A small network was shown many inputs. Here are its activations along a few directions, one row for each input.
Each table varies a few parts of the input and shows all the possible inputs, shuffled.
Descriptions start from the smaller parts, as in this example, which fits no table here: line(6) and (point or line(9) or (values(3) and ring(8))).
Shared parts are said once, and a part with two or three values counts as separate values.
In the rows, zero is written as 128.

Other details of the inputs vary at random and push rows far along two fixed directions, the same in every table; ignore that.

Table:
r1: [114 127 147 172 146 121 104 175  87 106 136]
r2: [112 157 141 176 147 120 114 139 107 134 119]
r3: [159 117  98  60 104 127 138  76 176 170  81]
r4: [135 191 134 145 138 135 132  56 180 176  93]
r5: [143  93 115 104 140 134 128 174 100  76 166]
r6: [121 173 150 150 118 131 150  61 189 178  99]
r7: [131 167 146 165 158 133 107 135 119 118 139]
r8: [116 174 159 194 156 129 114 130 122 120 139]
r9: [156  60  81  55 109 117 123 161 104 116 118]
r10: [169  97  89  34  94 129 141  75 184 164  84]
r11: [ 98 187 146 184 147 154  88 113 102 119 145]
r12: [152  90 109  78 118 132 143 144 126  98 149]
r13: [135  83 115  77 108 130 153 154 127 102 156]
r14: [ 94 213 149 172 120 149 119  29 165 174 107]
r15: [141  49  94  59  94 112 134 167 111 127 121]
r16: [ 88 171 165 225 160 118 104 170  85 125 138]
r17: [121 113 119 148 146 117 107 178  78 107 135]
r18: [ 94 136 142 161 125 140  90 155  84  90 168]
r19: [154  37  70  35 101 114 135 162 103 119 118]
r20: [121 142 125 165 159 120 100 176  74 110 138]
r21: [ 87 171 172 227 155 120 103 172  91 122 139]
r22: [142  54 116  86 113 119 115 193  97  91 143]
r23: [139 130 123  90 101 133 168  65 193 167 108]
r24: [147 130 116  88 105 129 149  64 187 170  88]
r25: [135 119 124  92  94 123 152  77 188 179  90]
r26: [147 140 101  83 111 126 139  72 172 179  79]
r27: [ 92 175 177 228 162 129 117 164 104 107 162]
r28: [124 130 114  79  81 147 132  47 171 159 106]
r29: [121 138 148 165 152 134 126 163  96  88 167]
r30: [127 113 136 147 143 122 103 176  92  98 143]
r31: [163  32  94  34  94 127 132 162 126 100 128]
r32: [134 130 134 138 146 131 120 142 122 105 145]
r33: [133  81 107 110 128 114 114 184  79 104 135]
r34: [158  82 102  76 133 138 126 180 100  75 166]
r35: [106 108 123 112  96 139 105 136 115 109 155]
r36: [ 98 161 142 207 162 114 110 164  71 123 137]
r37: [139  71 102  83 109 115 130 157 106 124 118]
r38: [153  58  78  57 109 115 132 157 100 121 118]
r39: [145  91 117 104 141 130 122 176 101  81 163]
r40: [100 175 178 223 166 127 106 162  97 106 155]
r41: [160 113 107  61 101 132 151  67 192 159  94]
r42: [144  72 115  84 111 124 129 159 124 111 132]
r43: [125 130 140 140 135 132 138 143 122 106 154]
r44: [118 191 146 182 172 141 128 125 115 114 155]
r45: [136 121 123  91  93 127 156  75 193 177  93]
r46: [155  83 107  41  75 128 164  80 200 165  96]
r47: [102 154 154 200 157 119 105 167  82 117 135]
r48: [117 204 165 180 137 134 142  47 184 179  96]
r49: [162  52  96  60 116 124 109 186  99  85 140]
r50: [154 111  94  61 100 125 144  74 172 174  74]
r51: [152  51 108  55  99 128 141 160 134 103 144]
r52: [115 170 146 151 119 123 141  63 175 186  81]
r53: [128 158 141 128 116 133 158  57 192 170 103]
r54: [128  67  99  84 101 108 138 163 108 134 125]
r55: [119 240 157 196 162 143 142  39 181 180 107]
r56: [145 123 122 115 140 134 128 138 124 105 146]
r57: [ 93 152 146 204 155 111 114 168  73 125 140]
r58: [104 162 148 201 167 121  99 168  82 114 135]
r59: [123 128 138 139 131 133 142 144 125 111 154]
r60: [120 121 138 139 141 130 133 170  97  84 173]
r61: [106 218 169 205 142 129 137  44 178 192  84]
r62: [ 97 180 139 141  98 145 127  41 173 173 111]
r63: [154 121 101  54 108 137 170  63 185 152 113]
r64: [136 129 128 142 153 136 123 166  96  82 165]
r65: [116 156 144 173 150 124 108 138 113 128 120]
r66: [101 162 162 199 152 132 129 167 102 100 169]
r67: [143  51  88  61 103 112 137 158 103 125 120]
r68: [139 136 133 138 142 130 115 141 120 109 137]
r69: [123 172 139 166 160 138 132 127 116 109 154]
r70: [142  71 116  84 108 124 130 161 126 115 133]
r71: [144 117 120 118 132 128 116 144 122 112 129]
r72: [ 95 216 158 206 139 120 142  51 164 204  81]
r73: [112 126 150 174 142 122 108 178  96 108 147]
r74: [143  84 121 103 132 129 119 178 101  79 159]
r75: [147  65 114  83 123 131 130 181 100  76 163]
r76: [147  60 100  49 102 131 154 157 128  97 156]
r77: [114 173 154 195 162 131 109 131 120 122 130]
r78: [141  96  89  30  74 150 133  52 175 154 100]
r79: [103 224 171 202 145 137 155  42 183 180 109]
r80: [144 137  93  86 112 121 148  68 162 187  80]
r81: [127 128 131 139 149 132 130 165  96  83 171]
r82: [108 170 157 197 156 122 108 135 107 131 122]
r83: [130 122 130 147 146 122  98 175  89 100 135]
r84: [131 144 139 160 163 136 105 168  97  89 161]
r85: [110 119 129 148 124 113 125 157 107 138 126]
r86: [125 134 134 134 140 134 142 136 119 103 156]
r87: [128 142 142 168 160 132 109 166  97  87 159]
r88: [136 128 124  90  99 133 168  69 192 166 110]
r89: [118 101 124 123 113 115 125 160 116 133 122]
r90: [113 172 154 194 159 126 108 131 117 128 126]
r91: [105 172 130 159 116 117 155  61 162 202  83]
r92: [141  99 106  63  88 120 153  81 176 178  78]
r93: [126 176 148 147 128 136 152  51 187 169 104]
r94: [130 121 136 143 149 130 120 168  98  87 164]
r95: [131 141 108  80  93 152 126  45 170 159 102]
r96: [136  57 114  89 107 118 116 196  95  98 138]
Description of these inputs: line(8) and (point or line(11)).
Q: The inputs of r29 and r5 match in every part but the line(8) part. If r1 is changed in the same way as r29 into r5, which row does it become?
A: r65
Q: The inputs of r37 and r9 match in every part but the line(8) part. If r61 is changed in the same way as r37 into r9, which row does it become?
A: r49
Q: Change only the line(11) part in r51. List by row number the other rows that result.
A: r6, r15, r16, r23, r59, r70, r73, r76, r91, r96
Q: Which other rows agree with r8 in the line(8) part? List them by row number.
A: r2, r12, r14, r24, r30, r33, r36, r74, r81, r82, r94

Table:
r97: [154  70 124  71  72 118 136  88 192 148  87]
r98: [153  67  92  54  85 131 142  72 138 129 105]
r99: [ 67 178 177 211 151 124 122 158  79 101 168]
r100: [103 180 168 209 151 137  88 156  93 129 134]
r101: [ 84 195 160 165 127 133 149  65 143 168 120]
r102: [146  61 123 101 143 113 149 199 119  86 140]
r103: [140 139 135 107 111 158 140 127 173  92 165]
r104: [147 125 126 112 130 125 157 135 129 142 119]
r105: [ 87 173 161 210 158 141 116 150  68 109 163]
r106: [121 116 148 141 117 129 105 172 114 117 135]
r107: [126 174 154 166 140 164 117 150 138  79 180]
r108: [ 91 158 181 216 161 127 100 165 127 116 131]
r109: [145 208 157 149 159 142 139  27 199 169 120]
r110: [163 101  77  59 104 118 166 104 169 179 106]
r111: [132 197 175 170 155 131 146  56 202 149 138]
r112: [173 109  94  29  90 170 143  96 183 113 138]
r113: [115 172 151 213 154 123  70 122  98 116 112]
r114: [134  65 129 104 134 132  94 200 100  94 136]
r115: [102 189 138 156 144 146 149  27 168 181  87]
r116: [155  76  96  42 105 136 117 106 164 150  81]
r117: [114 149 158 157 133 134 121 102 171 159  96]
r118: [156  63 122  89  94 126 107 135 134 120 112]
r119: [104 188 146 175 106 120 136  64 206 208  99]
r120: [121 118 122 147 143 128  70 200  58  82 145]
r121: [ 99 182 151 160 140 146 160  34 179 184  95]
r122: [111 150 161 184 141 135  93 172  95 121 140]
r123: [166  55 117 106 130 112 130 189  86  82 142]
r124: [122 134 161 194 141 128  79 156  92 105 129]
r125: [165 107  57  55 108 112 154  94 160 170  98]
r126: [113 167 144 173 171 114 115 184  65 104 145]
r127: [119  56  96 107 119 126 118 214  61  82 195]
r128: [171 105  75  39 108 121 159  89 156 158  85]
r129: [119 130 119 122 122 141 131 115 101 126 135]
r130: [120  75  86 108 123 125 109 193  58  91 182]
r131: [131  72  87  52  68 122 175  91 181 162 130]
r132: [112 127 145 119 118 124 103 160 113 128 127]
r133: [171 116  88  36  97 168 132 100 170 107 140]
r134: [128 188 154 202 204 134  80 153  86  70 180]
r135: [147  61 111  62  75 127 160  75 162 132 110]
r136: [133  63 109  64  88 133 153 142 120 110 146]
r137: [156  56 129 121 124 105 138 194 101  74 146]
r138: [126  76 117  89 121 120  74 229  53  72 154]
r139: [120 216 127 147 145 116 149  55 159 183  77]
r140: [136  68 123  85 121 103 145 221  94  78 157]
r141: [154 147 116  95 119 130 170  75 171 181  85]
r142: [120 206 159 182 150 169 118 120 143 103 169]
r143: [151  73 102  65 103 132  99 169 103 113 123]
r144: [115 113 126 157 130 122  88 199  92 118 160]
r145: [137  48 117  97 107 126 126 155  87  81 154]
r146: [143  58  89  85 112 124 111 141  79  75 138]
r147: [105 121 153 125 110 115 113 166 130 120 131]
r148: [133  36 124 102  99 121 133 170  97  67 161]
r149: [137  91  81  47 109 137 148  65 156 142  91]
r150: [122  87  89  54 104 126 127 135  90 100 137]
r151: [120 176 146 198 192 126 124 144 102 124 119]
r152: [ 64 174 177 208 146 121 130 157  91 101 168]
r153: [152 105 137 147 129 115 147 135 130 116 121]
r154: [146  69  90  54 119 128  96 146 127 112  99]
r155: [133  60 102  59 116 140 141 133 120 110 128]
r156: [112 151 114  86 101 133 150  56 150 167 104]
r157: [ 88 172 163 178 138 135 162  63 178 159 108]
r158: [167  87  91  56 117 124 147 147 116 127 114]
r159: [163  81  70  65 117 113 143 156 117 136 131]
r160: [112 155 131 169 130 127  98 138 126 158 130]
r161: [123 163 128 164 130 110 167 113 172 172 123]
r162: [142 145 119  85 119 118 163  93 157 169  94]
r163: [ 97 176 156 166 134 140 162  43 182 174  98]
r164: [112 152 165 206 164 113 134 202  88  95 161]
r165: [164  97 107  57  98 123 180 105 175 162  98]
r166: [181  67  93  68 111 116 141 121 125 120 103]
r167: [ 87 164 148 158 136 131 128 126  94 124 145]
r168: [153 127 146 127 162 134 115 145 126  90 176]
r169: [125 155 110  80  98 123 116  64 168 176  72]
r170: [129 128 141 105  89 128 140  91 189 170  92]
r171: [157  58 109  77 145 123 143 190 108  98 132]
r172: [121 133 166 187 127 123  97 137 125 119 121]
r173: [136 141 127  86 109 114 176  92 177 171  94]
r174: [159  98  87  70 126 160  96 186  97  37 183]
r175: [143 196 129 173 145 116 145  30 167 176  67]
r176: [127 184 179 195 180 131 115 127 136 102 174]
r177: [132 169 155 209 164 120 127 124 110 127 116]
r178: [111 175 162 218 199 125 121 169  90 112 135]
r179: [153  87  61  40  82 120 114 101 162 167  95]
r180: [139  46 112 103 113 127 114 172  67  67 160]
r181: [109 178 146 224 165 111 134 169 108 136 156]
r182: [130 184 166 203 200 138  86 157  87  77 185]
r183: [149  86  79  60  91 124 109 129 144 159 115]
r184: [116 164 131 145 102 122 131  75 195 202 100]
r185: [ 95 185 157 163 109 136 173  40 184 181 108]
r186: [ 96 197 170 168 116 124 125  79 173 181  93]
r187: [125 140 129  84  95 129 124  89 164 173  87]
r188: [125 147 100  94 106 138 147  50 149 161  97]
r189: [ 84 173 169 222 159 139 116 161  65 104 170]
r190: [ 89 154 112 197 159 125  96 169  55 100 178]
r191: [135  94 138 162 139 124  65 193  61  77 144]
r192: [ 91 177 137 186 121 129 150  79 155 174 138]
r193: [ 96 148 124 179 141 131 120 144  91 131 167]
r194: [115 185 140 210 200 122 113 149  92 112 120]
r195: [144  76 116  78 128 113 137 209  81  90 150]
r196: [137  66 121  91 131 133  95 188 103  98 127]
r197: [125 184 153 164 152 127 174  60 196 187  77]
r198: [135 172 117 146 131 118 164  81 176 199 105]
Q: What do these inputs look like to the network?
A: line(6) and (values(2) or (values(3) and line(5)))
Q: The inputs of r106 and r170 match in every part but the line(6) part. If r176 is changed in the same way as r106 into r170, which row does it become?
A: r111
Q: The inputs of r124 and r113 match in every part but the line(6) part. If r100 is changed in the same way as r124 into r113, which row does it become?
A: r120
Q: The inputs of r130 and r193 match in every part but the line(6) part. If r151 is changed in the same way as r130 into r193, which row does it become?
A: r178
Q: Change only the line(6) part in r123. List by row number the other rows that result.
A: r137, r153, r166, r175, r177
Q: Change only the values(2) part in r174. List by row number the other rows that result.
A: r134
Q: Change only the values(3) part in r116. List by row number the other rows that result.
A: r115, r151
Q: A walk changes only the line(5) part. It starts at r172 and steps to r117. List the rest of the walk in order.
A: r106, r186, r184

Table:
r199: [102 153 129 161 136 135  95 129  95 125 130]
r200: [163  73 100  28  84 150 166  78 185 134 120]
r201: [146  88 141  99 117 143  98 180 131  73 171]
r202: [ 98 184 155 174 112 122 158  42 188 202  73]
r203: [152  95 101  97 147 126 103 178  78  98 135]
r204: [104 149 144 156 136 142 128 125 128 106 163]
r205: [ 79 217 150 215 150 135 100  94 110 154 122]
r206: [117 147 130 165 143 139  97 124 100 123 123]
r207: [ 73 196 174 230 143 121 130 109 129 165 116]
r208: [122  92 116  93 109 140 131 173  98  84 188]
r209: [117 132 151 172 141 107 133 144 117 131 120]
r210: [121 205 165 193 172 142 144 102 142 132 141]
r211: [152  70 113  86 111 107 150 147 135 132 108]
r212: [104 207 159 223 173 113 146 123 140 172 110]
r213: [126 147 129 160 155 123  98 124 101 121 123]
r214: [157  50  93  18  62 121 174  73 193 179  72]
r215: [123 153 146 155 134 137  68 143 123 122 122]
r216: [152 102  85  97 150 123 106 184  89 100 136]
r217: [106  80 123 116 104 113 128 187  91 112 145]
r218: [169 135 110  52  97 138 185  21 227 171  87]
r219: [150  78 115 112 132 104 138 194 100 112 136]
r220: [151 160 105 105 136 123 132  69 159 173  86]
r221: [156 102 107  91 147 130 139 183 115  79 171]
r222: [119 104 101 108 110 130  98 170  70 108 153]
r223: [151  92 110  45  82 142 161  80 174 126 123]
r224: [118 153 135 158 149 128  99 125  98 120 120]
r225: [145  91 130 108 139 139 131 163 112  75 164]
r226: [134  70 141 113 108 118  98 196 124 108 135]
r227: [ 92 132 138 162 114 118 133 151 105 145 139]
r228: [119  96 122 102 117 140 127 166 104  81 181]
r229: [130 149 112  98  99 135 130  40 170 178  78]
r230: [138 162 141 156 164 136 139 140 127 104 157]
r231: [162 141  93  70 105 126 148  18 200 196  58]
r232: [130  70 130 118 119 109 127 184  94 105 135]
r233: [103 204 175 212 166 141 131  90 140 125 146]
r234: [129 129 140 159 146 111 140 156 114 140 121]
Q: What do these inputs look like to the network?
A: values(3) and (point or line(11))
Q: The inputs of r214 and r200 match in every part but the values(3) part. If r209 is changed in the same way as r214 into r200, which row does it become?
A: r225
Q: Change only the values(3) part in r231. List by row number the other rows that result.
A: r211, r218
Q: Which other rows agree with r220 in the values(3) part? List them by row number.
A: r199, r203, r205, r206, r213, r215, r216, r222, r224, r229, r231
Q: Change only the values(3) part in r228. List by row number the other rows that result.
A: r205, r217
